A small network was shown many inputs. Here are its activations along a few directions, one row for each input.
In each table, some parts of the input vary, and every possible input appears once, in random order.
A made-up example of a description, with smaller parts first: one of 5 places around a ring, together with either a single point or one of 9 places along a line or (one of 3 separate values, together with one of 6 places along a line).
Shared parts are said once, and a part with two or three values counts as separate values.

Other details of the inputs vary at random and push rows far along two fixed directions, the same in every table; ignore that.

Rows:
x1: 0	-10	8	-31	-16	-9	-21	-19	-31	-46	1	14
x2: 4	-1	3	6	20	-8	8	12	-10	16	8	-7
x3: -6	7	0	-11	1	-19	-31	-12	-17	-1	3	2
x4: -21	11	-2	-26	-26	9	-82	-39	-5	-13	-16	7
x5: 0	-4	10	-54	-33	-10	-49	-33	-25	-56	-5	14
x6: 4	9	-1	38	56	-3	32	47	22	52	1	-30
x7: 63	-19	-2	-54	-42	-19	19	-42	-33	-58	15	8
x8: 21	-17	4	7	14	10	32	-11	-17	-14	-10	9
x9: -6	6	29	-21	-3	-13	25	5	15	-1	14	16
x10: 38	-32	36	-6	22	-3	123	31	4	-34	9	18
x11: -46	29	-26	43	6	11	-48	6	18	44	-17	-13
x12: 0	-1	-17	-7	-21	-9	-24	-6	1	6	15	-1
x13: -35	11	14	-26	-30	12	-54	-38	16	-16	-12	29
x14: -23	12	-22	-19	-42	-14	-86	-34	-5	-8	8	6
x15: 32	-11	-3	10	-2	10	51	7	-8	-3	-3	-12
x16: 27	-11	-13	46	35	0	64	46	31	38	10	-23
x17: 20	-12	-3	0	-17	9	34	-13	-28	-17	2	-1
x18: 42	-37	17	-7	22	2	87	26	-21	-28	9	3
x19: 74	-40	27	-41	-38	-17	123	-16	-8	-60	31	35
x20: -16	12	-3	27	38	3	-6	35	23	21	-13	-18
x21: -38	14	-6	43	41	0	-15	37	20	26	-12	-11
x22: -28	16	0	-44	-30	-15	-89	-30	-21	-7	9	6
x23: 12	-2	7	-9	14	-11	4	9	-4	10	8	-11
x24: -29	6	-8	51	40	22	-9	25	24	46	-13	-10
x25: 6	11	-10	18	6	9	12	8	6	18	-8	-19
x26: -33	21	4	12	-25	16	-2	-1	29	15	-6	10
x27: -9	6	-11	7	-15	12	-7	-1	-5	13	0	-9
x28: -27	16	-27	59	28	-7	-14	31	32	52	1	-15
x29: 2	-10	6	-47	-40	12	-46	-49	-32	-38	-7	20
x30: -27	20	-10	38	34	20	-31	18	31	44	-21	-17
Description of these inputs: one of 5 places around a ring, together with either a single point or one of 5 places along a line.
The inputs of x25 and x20 match in every part but the place on the ring of 5. If x17 is changed in the same way as x25 into x20, which row does it become?
> x1
Which other rows agree with x16 in the place on the ring of 5? List them by row number.
> x7, x12, x14, x19, x28
Start at x30 and move only the place on the line of 5, one step at a time. The first step leads to x4. Which rows follow, in order?
> x29, x24, x8
Start at x9 and move only the place on the ring of 5, one step at a time. The first step leads to x19. Which rows follow, in order?
> x26, x13, x10

Rows:
x31: -35	31	-7	-45	-54	-17	-116	-38	9	-6	2	5
x32: 11	-4	-12	14	8	-6	12	7	-11	3	10	-6
x33: 1	-5	8	-1	-4	-13	21	-1	10	-1	9	17
x34: -24	8	2	28	39	0	-1	34	14	23	0	-6
x35: 30	-10	-6	-15	-14	-7	19	-14	-32	-18	3	-7
x36: 1	-6	8	3	19	10	12	10	3	-4	-10	4
x37: 14	-9	17	-24	4	-5	20	-4	-28	-26	-4	2
x38: -23	15	-23	2	-11	-4	-75	-15	7	12	-6	-10
x39: 15	-16	9	-14	11	-2	11	-1	-9	-21	-2	2
x40: 18	-22	12	-31	-38	-3	31	-22	-28	-54	5	24
x41: -5	5	-20	39	20	12	0	20	20	34	-9	-14
x42: 11	-5	3	-13	-20	3	31	-5	3	-1	17	7
x43: -21	8	12	25	36	16	2	23	16	33	-12	-9
x44: -6	8	-13	38	19	12	1	16	12	43	-5	-19
x45: 12	2	10	-8	-14	4	32	-9	14	-18	0	10
What do these inputs look like to the network?
> either one of 5 separate values or (one of 2 separate values, together with one of 5 places around a ring)
Which other rows does x43 become when the place on the ring of 5 takes its other values? List them by row number.
> x34, x36, x37, x39

Rows:
x46: 21	-9	-24	24	16	0	4	10	-5	16	-3	-19
x47: -18	2	7	6	7	8	-8	1	-3	-1	-6	6
x48: -33	24	-11	33	13	0	-20	24	40	49	2	-13
x49: -18	11	2	-11	-10	-7	-29	-5	3	-7	3	7
x50: 5	4	-1	20	13	7	30	17	20	32	4	-10
x51: 65	-39	-1	0	24	-5	72	5	-51	-27	3	-13
x52: 27	-9	-12	-21	-9	-6	-20	-23	-42	-25	-2	-9
x53: 7	-8	13	-14	4	-8	6	-2	-10	-14	3	7
x54: -14	7	7	-15	-11	4	-27	-14	-4	-12	-8	4
x55: 47	-26	11	4	-2	7	105	9	-11	-17	12	8
x56: 1	-3	3	-30	-29	-14	-15	-21	-5	-29	8	16
x57: -30	17	-8	28	17	8	-30	15	36	41	-8	-10
x58: -13	1	6	-1	8	-6	-5	11	3	-2	4	5
x59: 9	-2	3	-4	-16	5	20	-6	1	-5	4	3
x60: -3	2	-5	21	5	-4	30	25	22	25	14	-5
x61: -5	-3	0	27	15	12	30	14	18	10	-3	5
x62: 21	2	-21	-29	-43	-8	-43	-41	-34	-16	5	-3
x63: -14	2	3	6	4	7	-3	2	3	-2	-4	6
x64: -14	11	6	-12	-4	-5	-25	-6	5	-4	-1	2
x65: -2	2	2	-13	-13	-8	-18	-13	7	-11	2	9
x66: 3	0	8	-33	-20	-2	-29	-28	-13	-25	-3	9
x67: -15	5	8	-11	-1	4	-24	-5	-7	-6	-10	5
x68: -14	3	5	25	37	7	6	28	15	32	-8	-12
x69: -11	7	-1	0	-4	6	-8	2	15	0	-8	3
The inputs of x62 and x46 match in every part but one. If x59 is changed in the same way as x62 into x46, which row does it become?
> x69
What do these inputs look like to the network?
> one of 4 places along a line, together with either a single point or one of 5 places along a line
Start at x55 and move only the place on the line of 5, one step at a time. The first step leads to x59. Which rows follow, in order?
> x50, x48, x60
Which other rows agree with x58 in the place on the line of 4? List them by row number.
> x47, x51, x53, x67, x68
